These are the activations of a small neural network, seen along a few directions. Each row is one input.
In each table, some parts of the input vary, and every possible input appears once, in random order.
Descriptions start from the smaller parts, as in this example, which fits no table here: one of 8 places around a ring, together with either a single point or one of 11 places around a ring or (one of 3 separate values, together with one of 4 places along a line).
Shared parts are said once, and a part with two or three values counts as separate values.

A family of inputs:
row 1: [-23.6  42.6  11.0  -9.8  15.2 -11.9  10.4  14.5  32.3   7.1  25.0   4.7]
row 2: [ 18.5 -31.8 -16.0 -26.8 -12.7   9.2 -33.2 -11.3 -17.9 -17.4 -30.3  13.3]
row 3: [-42.7 -32.0  24.6  54.7  10.5  42.0  21.6 -16.9  -6.7   2.2  19.1  -9.4]
row 4: [ 23.2  37.7 -26.0 -10.6  -5.2  -6.6   8.5 -20.6   7.3  -2.5  10.1  22.3]
row 5: [-15.9  25.8  25.7 -13.6 -12.4 -13.2  11.8  28.0   4.9  23.1  -0.8 -16.9]
row 6: [ 24.9  20.0 -22.1  11.3   1.8  -9.0 -24.1 -15.4  13.0  -7.8  30.0  19.8]
row 7: [-13.0 -70.3 -22.2  26.8  -1.3   7.7  14.7 -44.7 -46.6   3.2  34.2 -15.1]
row 8: [ 43.5 -23.6 -11.5 -27.4 -12.3   8.3   4.6  -0.7 -22.0  -3.2 -37.1  10.2]
row 9: [ 34.2  17.9 -15.3 -24.8 -13.7   3.1  14.7  -4.9 -25.2  -2.8 -13.5   3.1]
row 10: [ -6.7  -7.0  21.9  -3.6  -9.7  -7.6   4.9  29.5  13.1  21.6 -34.8 -23.6]
row 11: [-17.5  33.1  12.4  17.3  42.4 -11.4 -14.3  18.8  32.7  -9.7  32.8   7.1]
row 12: [-24.8 -12.3  17.6   6.6  -2.4 -10.6 -19.7  23.8  15.2 -13.9 -34.5 -15.6]
Changing only one part turns row 6 into row 11. The same change can be made to row 2. Which row results? -> row 12
Describe the family of inputs behind these rows. -> one of 2 separate values, together with either a single point or one of 5 places along a line

A family of inputs:
row 13: [-33.5  -0.3  20.8  22.7   3.4   1.4  15.5  -3.4  -9.9  12.2  29.0 -18.4]
row 14: [ 19.2 -15.6 -21.8 -28.1 -14.3 -19.9 -13.9  -6.8 -18.8   2.6  -3.1   0.7]
row 15: [-25.5  -7.7  10.5  -8.5  23.1  -4.0   7.8  12.5   1.0 -11.9   1.9  -6.9]
row 16: [-31.0  -8.6   0.9  23.8  16.8  27.7  -0.7 -16.7   7.4 -13.0  24.8  13.5]
row 17: [-16.5  -4.2  26.4   3.7   2.0   3.8   7.6  27.8  11.3  13.5  -9.3 -24.0]
row 18: [ 34.0 -11.7 -17.3  -3.6 -27.4  -3.8 -24.3 -13.1 -10.8 -12.7 -38.2   5.5]
row 19: [ 29.1 -11.4 -20.5   9.9  13.6  36.0   8.3 -25.9 -21.7 -19.2  15.3  24.3]
row 20: [ 34.4 -16.8 -31.0  15.5  -3.9   7.3  -7.7 -37.4  -6.4  -8.2  19.4   7.6]
row 21: [ 14.2 -10.0  -7.9 -34.5   3.7   3.4   4.2  -0.7 -26.1  -3.5  -7.6  10.9]
row 22: [-20.7 -12.9  -7.2  34.9   6.4   4.2 -18.8 -21.5  13.9  -3.7  26.6   0.6]
row 23: [ 24.0 -20.2 -30.6  -5.1  -3.4 -15.5  -9.8 -26.5 -17.3   4.3  17.6   4.1]
row 24: [ 12.6  -0.4  -7.1   5.7 -27.3   5.7  26.8  -4.0  -6.5   7.2 -46.1  -9.8]
row 25: [ 20.9  -7.1  -4.6 -38.8  -9.2  14.7  -8.0   1.0 -19.8 -10.2 -28.6   9.1]
row 26: [  5.4  84.8  14.4 -27.9  23.5 -22.8   0.3  18.7  52.6  -4.2   9.7  23.1]
row 27: [ 25.7 -12.8 -20.2 -30.9 -29.8 -11.9 -26.7  -3.5 -12.3  -3.6 -24.1   0.0]
row 28: [ 10.8  96.8  -1.2 -11.0   4.5 -37.5 -17.4  37.2  58.4  -7.7  24.7  24.3]
row 29: [ 30.2  -6.0  -3.4 -12.4  -6.1  26.4  -6.5  -7.2 -22.4 -21.8 -42.5  15.9]
row 30: [-24.7  -2.5  27.0   3.2   8.1  -3.2  17.2  18.9  -4.1  10.2   9.6 -25.4]
row 31: [-33.3  -8.7  -0.9   8.9  23.4   3.0   5.2  -7.9  -2.9 -10.6  20.3   1.8]
row 32: [  3.4  89.7  11.2 -15.2  14.9 -16.6   5.0  35.1  39.8  25.6   8.0   0.9]
row 33: [ 18.1 -14.7 -19.0 -11.0  13.5   8.8   7.1 -16.8 -28.1  -4.4  13.3  18.0]
row 34: [-12.0 -12.5  23.4   9.2  10.2  16.3 -12.2  13.2  15.5  -9.0 -21.5   9.8]
row 35: [ -3.1 -17.2  11.9  23.9  -2.7  -8.1 -32.8  12.9  20.2  -1.5 -19.1   2.1]
row 36: [  8.4  -3.4  -2.9 -26.6 -29.9   0.8  18.5   6.0  -8.2  18.0 -27.4 -12.6]
row 37: [  4.1  -5.5   1.9 -24.5 -20.0  -7.4  26.0   2.6 -19.3  21.9  -2.3  -8.2]
row 38: [-16.1 -11.9   0.3   3.3  13.3 -22.0 -11.7  11.9   2.6  -7.4   5.2 -14.8]
row 39: [ 12.0  -2.4  -9.2  27.8 -15.3  15.0  36.8 -25.7 -12.9   8.0  16.8  -1.5]
row 40: [ -5.9 -12.5   5.0   3.7   1.9 -15.4 -25.1  20.0  13.9  -6.2 -10.5 -11.6]
row 41: [-15.4  -8.1  17.0  -9.8  13.7   5.1  -4.5  19.3  12.3 -11.2 -13.7  -4.8]
row 42: [  6.5  -6.8  -3.6   2.0 -15.0  -4.5  29.8 -15.6 -23.2  20.8  18.7  -3.2]
row 43: [-35.7   0.8  19.5  42.0  -3.4  20.0  13.1 -13.2   3.5  12.7  31.1 -10.1]
row 44: [-22.7 -12.9  -9.7  19.7  13.7 -16.3 -13.4 -11.4   0.4  -3.7  22.7  -8.7]
row 45: [-17.1  -7.1  27.7  28.1  -2.1   9.2   4.4  20.3  18.1  16.9 -20.6 -12.1]
Describe the family of inputs behind these rows. -> one of 3 separate values, together with either a single point or (one of 2 separate values, together with one of 5 places along a line)
Changing only the choice among 3 separate values turns row 43 into row 22. The same change can be made to row 17. Which row results? -> row 40
Change only the choice among 2 separate values in row 17. List by row number the other rows that result. -> row 36

A family of inputs:
row 46: [ -9.2  69.7   6.1  -8.2  -6.7 -43.0  21.4  16.1  33.0  16.6  33.2   8.5]
row 47: [ 26.5  33.4  25.4   2.4  19.7  38.0   9.6   1.0  27.7  -5.3 -17.7  24.5]
row 48: [-17.8  33.8  26.9  10.5  -4.0  16.2  22.7  21.6  44.6  18.1 -35.0  -1.4]
row 49: [-12.3 -73.3  -0.7  49.7  10.8   1.9  12.1 -20.4 -23.9   8.5  21.5 -22.8]
row 50: [ 30.4  80.0 -16.7  -0.6  24.8 -19.0   7.6   0.0   8.7   6.8  37.6  28.8]
row 51: [  8.2 -32.2   6.6 -10.3 -15.3  18.6  36.9  12.8 -38.2  -3.7 -49.2 -11.1]
row 52: [ 28.9  23.6 -12.4   1.2  22.8  -5.8 -53.6  28.8  37.3 -35.7  -2.3  20.8]
row 53: [ -7.3  21.9  10.7  -6.0   1.9 -36.2 -46.5  38.1  50.8 -18.0 -14.7   0.8]
row 54: [-23.0   4.3  31.7  -5.4 -14.8  25.2  27.0  35.7  -4.8  31.0 -37.4 -20.1]
row 55: [-14.9  -7.7  24.0 -29.0  -2.4 -25.8 -43.5  34.0   9.1   6.8 -21.1 -14.6]
row 56: [-39.3   4.6  -0.4  20.5  48.6  28.7  -9.2 -18.5  15.1 -31.0  46.9  30.4]
row 57: [ 47.6   8.1 -54.6 -25.3 -26.6   3.1  15.0 -48.1 -37.5  12.2  16.9   3.7]
row 58: [ 39.5 -23.6  -3.3  -9.5 -37.2  38.5  18.2 -27.4 -51.1 -22.6 -36.7  12.4]
row 59: [-60.5  14.4  13.8  42.9  20.7  -2.4   3.0  -6.4  25.0 -15.2  27.9 -17.4]
row 60: [-11.0  30.4  15.9 -33.0 -15.2 -23.8  25.3  20.5  -0.7  34.3  32.1 -16.0]
row 61: [ 32.1 -36.6 -41.4 -17.4 -21.5  -0.9 -47.5 -29.8 -21.5 -23.8 -35.6  17.1]
row 62: [  7.8 -45.7 -13.0 -29.5   4.1 -27.6 -32.2   1.7 -12.3 -11.6 -43.8  -3.9]
row 63: [-45.4 -20.6  28.4  44.2   9.0   3.5   4.2   3.3 -10.5  17.4  27.4 -43.5]
row 64: [ 20.8  -9.4 -24.4 -37.3  -8.1 -20.2  35.8  -9.6 -20.1  17.4  14.7 -15.8]
row 65: [ -1.2 -75.1 -22.6  40.0 -10.7  31.3  -6.2 -53.3 -30.7  -2.2  35.2  19.7]
Describe the family of inputs behind these rows. -> one of 4 separate values, together with one of 5 places along a line
Changing only the choice among 4 separate values turns row 65 into row 61. The same change can be made to row 56. Which row results? -> row 52
Change only the place on the line of 5 in row 60. List by row number the other rows that result. -> row 46, row 50, row 57, row 64
Change only the choice among 4 separate values in row 54. List by row number the other rows that result. -> row 55, row 60, row 63
